These are the activations of a small neural network, seen along a few directions. Each row is one input.
In each table, some parts of the input vary, and every possible input appears once, in random order.
Descriptions start from the smaller parts, as in this example, which fits no table here: values(3) and (point or line(9) or (line(4) and ring(5))).
Shared parts are said once, and a part with two or three values counts as separate values.

Other details of the inputs shift rows strongly along two fixed directions, in all tables alike. That doesn't count.

A family of inputs:
row 1: [-17.4 -27.1 -20.1  24.1  32.7   1.9 -22.9  32.9   2.4   7.3  23.5 -11.6]
row 2: [  2.3 -16.4 -18.8  26.5  44.2 -19.5  -4.8  19.7  -6.7   6.9  15.9   5.1]
row 3: [ -5.9 -10.9 -19.9  20.3  24.5 -24.3   7.0  24.1  -6.5   7.5  13.1   9.7]
row 4: [-23.2 -28.3   5.6  27.0  40.8 -57.7   4.4  83.1 -29.1  47.3  43.7  21.5]
row 5: [ 12.1  -4.8 -36.8   2.1  31.6  29.4  10.7 -40.7  12.6 -42.3 -22.8  -4.0]
row 6: [ 13.5  -4.9 -29.0  10.3  13.2  37.7   3.1 -56.0   4.3 -44.7 -30.7   9.0]
row 7: [  0.5  -6.4 -10.5  -8.3  22.6  37.7 -20.2 -33.9  31.8 -42.6 -26.2 -23.7]
row 8: [ 12.0  29.6 -13.6  -5.0 -18.4  41.7  -3.1 -54.3  36.9 -48.2 -27.9 -27.6]
row 9: [ 16.1  -1.8 -14.1   4.1 -26.9  24.8   4.9 -46.8  15.0 -21.9  -6.6  -6.2]
row 10: [ 19.7  35.6 -14.0 -17.6 -23.7  35.3  -8.2 -58.2  40.7 -44.6 -27.3 -29.9]
row 11: [ -5.3  12.4 -22.7  17.3  23.3  21.7 -11.6 -29.4  20.4  -9.7 -10.4 -14.4]
row 12: [  5.7 -31.6   6.7  -2.7   1.6   8.0  -0.7 -12.4   1.4  -4.1  -2.9   4.0]
row 13: [ -7.1 -18.8 -28.8  17.4  27.1  12.3 -27.6   8.5  12.4  -4.6  13.9 -18.0]
row 14: [ -9.8 -37.0 -11.6  37.1  34.1 -30.8  -8.0  55.7 -28.3  40.7  35.3  26.7]
row 15: [  3.9  -9.3   1.4 -10.7 -15.2  29.6   9.0 -48.9   5.2 -31.0 -12.7   0.6]
row 16: [  3.6  29.3   7.4 -36.9 -17.9  37.1  10.0 -40.2  26.1 -37.1 -27.4 -12.3]
row 17: [  6.4  33.9  48.7 -36.4 -73.7 -31.0  11.9  33.5 -18.4  28.1   2.2  -4.8]
row 18: [-22.5 -28.8  -8.7   9.7  40.3  19.8 -20.5   9.2  -2.4 -19.5   6.7  -7.4]
row 19: [-10.9  61.5  53.1 -35.3 -47.1 -36.7  19.9  18.3   7.2  36.8   0.1   5.2]
row 20: [  3.9  33.2  56.9 -33.1 -69.0 -27.5  17.5  33.9 -17.5  26.0   0.3  -5.3]
row 21: [-17.1 -31.2 -14.4  18.6  46.7 -17.8   2.0  28.3 -19.1  -4.3  10.5  14.3]
row 22: [ 33.8  16.7  -3.3  -3.6 -34.4  34.1   6.5 -72.7  20.3 -36.6 -17.5 -13.3]
row 23: [-22.9 -67.8   7.8  13.6  46.4 -12.4  -6.7  59.1 -33.6  45.1  50.8  18.4]
row 24: [ -8.6 -53.7  11.1  26.4  25.0 -40.4 -19.6  69.5 -36.0  58.4  62.2  15.4]
row 25: [-11.0 -44.2  -8.3   7.8  37.1  18.6 -11.8  26.8 -23.6   6.4  11.0  -6.8]
row 26: [  9.4  53.4  35.1 -34.6 -51.5 -51.6  31.7  16.9  -2.4  18.4  -2.1  17.4]
row 27: [  6.1 -28.2  -7.4   0.1  10.0  32.2 -15.8 -17.8   1.4 -27.0 -24.5 -23.6]
row 28: [ 13.1  45.5  30.8 -23.7 -65.1 -36.5  26.7   9.9 -10.7  23.8  -2.6  29.2]
row 29: [-21.8  54.6  42.7 -30.2 -51.1 -40.2  23.1  29.4   2.8  41.4   2.4  10.4]
row 30: [ -0.7  20.4  35.1 -18.4 -55.3 -12.1  14.6  21.8 -10.7  12.4  -4.1  -9.8]
row 31: [-10.2 -26.0  -9.6  22.1  44.8   4.8 -28.4  27.0   5.9   6.2  23.6 -17.3]
row 32: [ -7.9 -39.6 -22.1  27.3  18.3   7.9 -19.9  26.7 -15.0   7.7  13.9 -16.6]
row 33: [  4.2 -30.1  -9.4  33.3  35.8 -31.9 -17.0  50.2 -33.3  40.5  36.4  26.2]
row 34: [-23.8  50.6  57.4 -53.0 -40.6 -26.0  29.5  28.4  -0.6  37.0  -4.8  14.1]
row 35: [ -0.6  -2.8  -0.1 -11.0 -14.0  35.6   1.2 -34.1  -2.9 -39.0 -28.9 -16.6]
row 36: [  8.4  36.8  18.7 -32.1 -26.6 -21.7  31.9 -15.9  14.4 -18.2 -31.9  13.3]
row 37: [  1.8  33.2  37.8 -34.3 -78.7 -24.6  15.9  23.9 -11.8  21.0  -2.7  -5.3]
row 38: [ 12.8 -13.5 -25.7  32.2  22.6   9.3  -4.3 -12.3  -4.2  -6.3   1.1  10.7]
row 39: [ -4.8  -2.7 -25.8  17.8  41.6   3.7 -26.8  -7.8  10.3  10.8   8.8 -11.7]
row 40: [ 14.0 -20.7 -17.6  20.1   1.9  25.5  -4.9 -36.3   8.3 -17.7   5.3  -8.6]
row 41: [ -2.2  11.6 -32.8  11.3  18.7  16.4 -17.4 -32.0  20.0  -5.4  -7.5 -13.9]
row 42: [-15.5  -4.7  -6.3   2.5  43.7   7.1 -17.5  -7.1  16.1   2.1 -13.3  -3.7]
row 43: [ 22.9  21.7   5.3 -17.0 -25.6   8.9  19.1 -39.8  10.0 -22.8 -39.1  17.9]
row 44: [ 19.9 -14.7 -24.5  32.8  31.0   6.9 -11.7  -9.4  -9.9  -2.5   5.7  10.6]
row 45: [ 20.0 -10.8 -22.8  10.1 -15.7  21.9  -6.7 -43.7   9.8 -17.2   1.2  -6.5]
row 46: [  7.1  -5.8 -35.1  18.2  25.3 -10.2  -1.5  -5.3   2.6  -7.9   3.1   3.0]
row 47: [-32.2  50.9  61.9 -45.8 -48.4 -33.4  27.4  26.1  -6.9  26.9  -8.5  17.4]
row 48: [ 8.2 -8.4 -9.6 -0.2 13.4 16.3  9.8 -8.0 -9.1 -3.3 -8.1 18.6]
Each input here is: ring(6) and (values(3) or ring(5)).
Changing only the ring(6) part turns row 37 into row 46. The same change can be made to row 25. Which row results? -> row 5
Changing only the ring(6) part turns row 30 into row 38. The same change can be made to row 20. Which row results? -> row 44
Which other rows agree with row 34 in the ring(6) part? List them by row number. -> row 11, row 19, row 29, row 39, row 41, row 42, row 47
Change only the values(3) part in row 18. List by row number the other rows that result. -> row 7, row 16
Change only the ring(6) part in row 3. List by row number the other rows that result. -> row 1, row 9, row 14, row 29, row 32

A family of inputs:
row 49: [-2.3 -2.2  8.5 -5.4 -5.8 -2.4  5.1  2.1 -0.1 -1.2 -0.5  2.6]
row 50: [ 13.0   1.6  -1.1   5.8  -9.5 -10.8  10.5  -7.9  -7.5   7.9   4.8  13.4]
row 51: [-1.6  8.3  6.4 -2.6 -4.1 -2.0 -1.8  3.5  2.5  5.0  0.0 -3.8]
row 52: [-0.1  7.0  1.1 -1.6 -6.3 -7.6  1.3  4.3  4.0  1.8  0.9 -1.9]
row 53: [-4.6  8.0  4.9 -2.2 -5.7 -0.7  0.0  3.0  2.1  5.1  1.5 -3.3]
row 54: [-0.2 -0.4  9.2 -7.6 -6.2  2.0 -0.6  2.3 -1.6  3.8 -0.8  0.3]
row 55: [  2.5  -0.1   3.2  -2.3 -11.3  -5.0   1.5   3.4  -1.3   0.1   2.2  -2.1]
row 56: [-5.2  5.4  6.4 -5.8 -0.4 -6.1  3.9  1.5  3.2  0.1 -0.9  2.4]
row 57: [ 1.2  9.1  2.3 -3.7 -0.4 -7.0  4.4  4.3 -1.3  0.5 -3.4  3.7]
row 58: [ 4.2  1.5  4.5 -3.5 -5.6 -3.5  5.6  4.4 -5.1 -0.8 -2.8  3.6]
row 59: [ -5.1 -28.3 -16.2  15.2  29.2  14.2 -15.0   2.8  -4.5   0.5   8.6  -3.6]
row 60: [-1.7  8.1  0.0 -0.7 -6.7 -5.5  1.8  4.2  0.7  3.5 -1.2 -0.9]
row 61: [  9.5   9.2  -3.6   6.5  -6.0 -12.2   7.2  -5.2  -0.7   7.6   3.8  17.8]
row 62: [ -5.5 -20.9 -17.2  17.4  37.7   6.0 -13.9   2.5  -1.7  -2.2   3.2  -1.5]
row 63: [-3.0  6.9  6.0 -3.0 -5.2 -2.8 -0.1  3.1  5.4  3.5  3.6 -4.3]
row 64: [ 21.7  17.4 -25.3  -2.6 -15.9  51.1  -2.7 -75.8  25.4 -51.8 -34.3 -21.4]
row 65: [ 2.7  0.1  4.1 -4.1 -6.6 -4.4  6.9  3.9 -2.3 -2.2  0.7  2.9]
row 66: [-1.7 -1.8  8.6 -7.9 -7.2  1.0  1.2  1.8  1.2  2.4  2.7 -0.5]
row 67: [ 1.1  1.4  8.3 -3.3 -9.5  1.0 -2.4  3.1 -2.7  2.8  1.4 -2.9]
row 68: [-6.0  6.4  5.6 -7.2 -2.1 -0.3  1.2  1.5  2.2  5.9 -0.4  0.0]
row 69: [-4.0 -1.0  7.5 -4.6 -6.1 -0.1  5.5  2.0 -3.3  0.4 -2.7  3.9]
row 70: [ -1.7 -19.5 -22.3  18.1  35.0   3.9 -10.6   3.7  -0.4  -5.5   7.5  -1.5]
row 71: [ -5.9 -22.2 -17.8  14.7  35.4   9.0 -15.4   1.7   3.4   0.1   9.4  -5.9]
row 72: [  4.2   1.2   3.5  -1.8 -10.4  -4.1   0.0   4.0  -4.1   1.6  -1.3  -1.4]
row 73: [ -2.6 -27.9 -14.2  17.2  31.4   9.2 -12.4   3.9  -5.2  -3.1   3.8  -0.7]
row 74: [ 1.0  1.3  3.0 -3.2 -7.0 -2.1  7.5  3.8 -5.7 -0.5 -1.3  3.9]
row 75: [-1.9  8.8  0.8 -3.2 -1.9 -5.5  6.3  3.9 -1.8  0.6 -2.0  4.3]
row 76: [-3.0  6.8  7.1 -7.6 -0.6 -1.7 -0.6  1.9  2.6  5.9 -1.8 -0.7]
row 77: [ -0.5   0.0   7.8  -3.7 -10.5   0.1  -0.6   2.5   0.1   1.4   4.9  -3.7]
row 78: [ 1.4  8.4  1.5 -1.1 -5.2 -6.9  0.0  4.7  1.1  3.4 -2.7 -1.3]
row 79: [-6.9  6.4  5.4 -4.9 -0.8 -3.8  4.4  1.5  0.1  1.7 -3.2  3.7]
row 80: [  1.0   1.0   2.0  -1.5 -11.7  -2.9   1.9   3.3  -4.7   1.9   0.2  -1.2]
Changing only one part turns row 73 into row 62. The same change can be made to row 50. Which row results? -> row 61
What is each input in this table made of? -> values(2) and (point or (values(3) and ring(5)))
Change only the values(3) part in row 80. List by row number the other rows that result. -> row 55, row 72

A family of inputs:
row 81: [-15.5 -19.7   5.1  13.0  26.5 -34.9  -3.7  57.7 -22.0  37.7  28.4  13.8]
row 82: [ 13.3 -13.1 -33.6  22.3  22.4  26.6 -12.9 -36.2  10.1 -21.5  -3.4  -9.0]
row 83: [ -5.5 -25.6 -10.9  19.4  32.3 -10.4  -7.2  27.3 -14.7  10.1  14.6   8.0]
row 84: [ 23.2  14.7 -17.6  -4.5 -17.8  29.3   7.4 -57.9  15.2 -42.0 -31.6  -8.2]
row 85: [ 15.7 -17.9 -33.8  19.8  18.7  28.3 -12.2 -31.0   5.0 -25.9  -7.9  -9.7]
row 86: [-20.7 -14.1  12.8  -8.1  14.5  -0.4 -11.4  26.6   3.8   6.1  10.9 -14.0]
row 87: [  9.8 -12.0 -30.5  17.9  28.4  23.8  -5.7 -34.6   8.2 -25.7 -10.6   0.4]
row 88: [  8.6  15.5  13.1 -12.8 -29.7  -4.5  14.1 -10.1   0.5   1.8  -3.7   8.6]
row 89: [-20.2   7.5  22.4 -20.2 -16.1   5.4  -0.4  13.9   1.7   4.0  -2.4 -12.9]
row 90: [  5.9  52.1  47.3 -38.2 -76.6 -31.1  30.5  10.5  -1.5  16.5  -5.6   8.5]
row 91: [ -9.4 -38.0  -4.9  21.3  34.4 -16.6  -7.3  34.8 -20.8  24.2  25.0  14.5]
row 92: [ -7.5  33.8  44.3 -24.8 -48.1 -46.7  21.3  41.8 -10.3  36.2   9.1  15.4]
row 93: [  5.1  49.7  30.7 -46.9 -56.2  27.9  10.2 -43.1  25.3 -26.3 -39.1 -21.4]
row 94: [-12.4 -24.5  -8.6  19.7  39.7 -20.1  -8.7  35.8 -14.2  26.6  24.0  13.0]
row 95: [  9.9  -8.3 -35.8  22.2  27.5  23.3 -13.9 -35.4  13.7 -21.6  -7.6  -7.0]
What is each input in this table made of? -> values(3) or (values(2) and ring(6))
Change only the ring(6) part in row 95. List by row number the other rows that result. -> row 82, row 87, row 88, row 91, row 94
Change only the values(2) part in row 88. List by row number the other rows that result. -> row 85
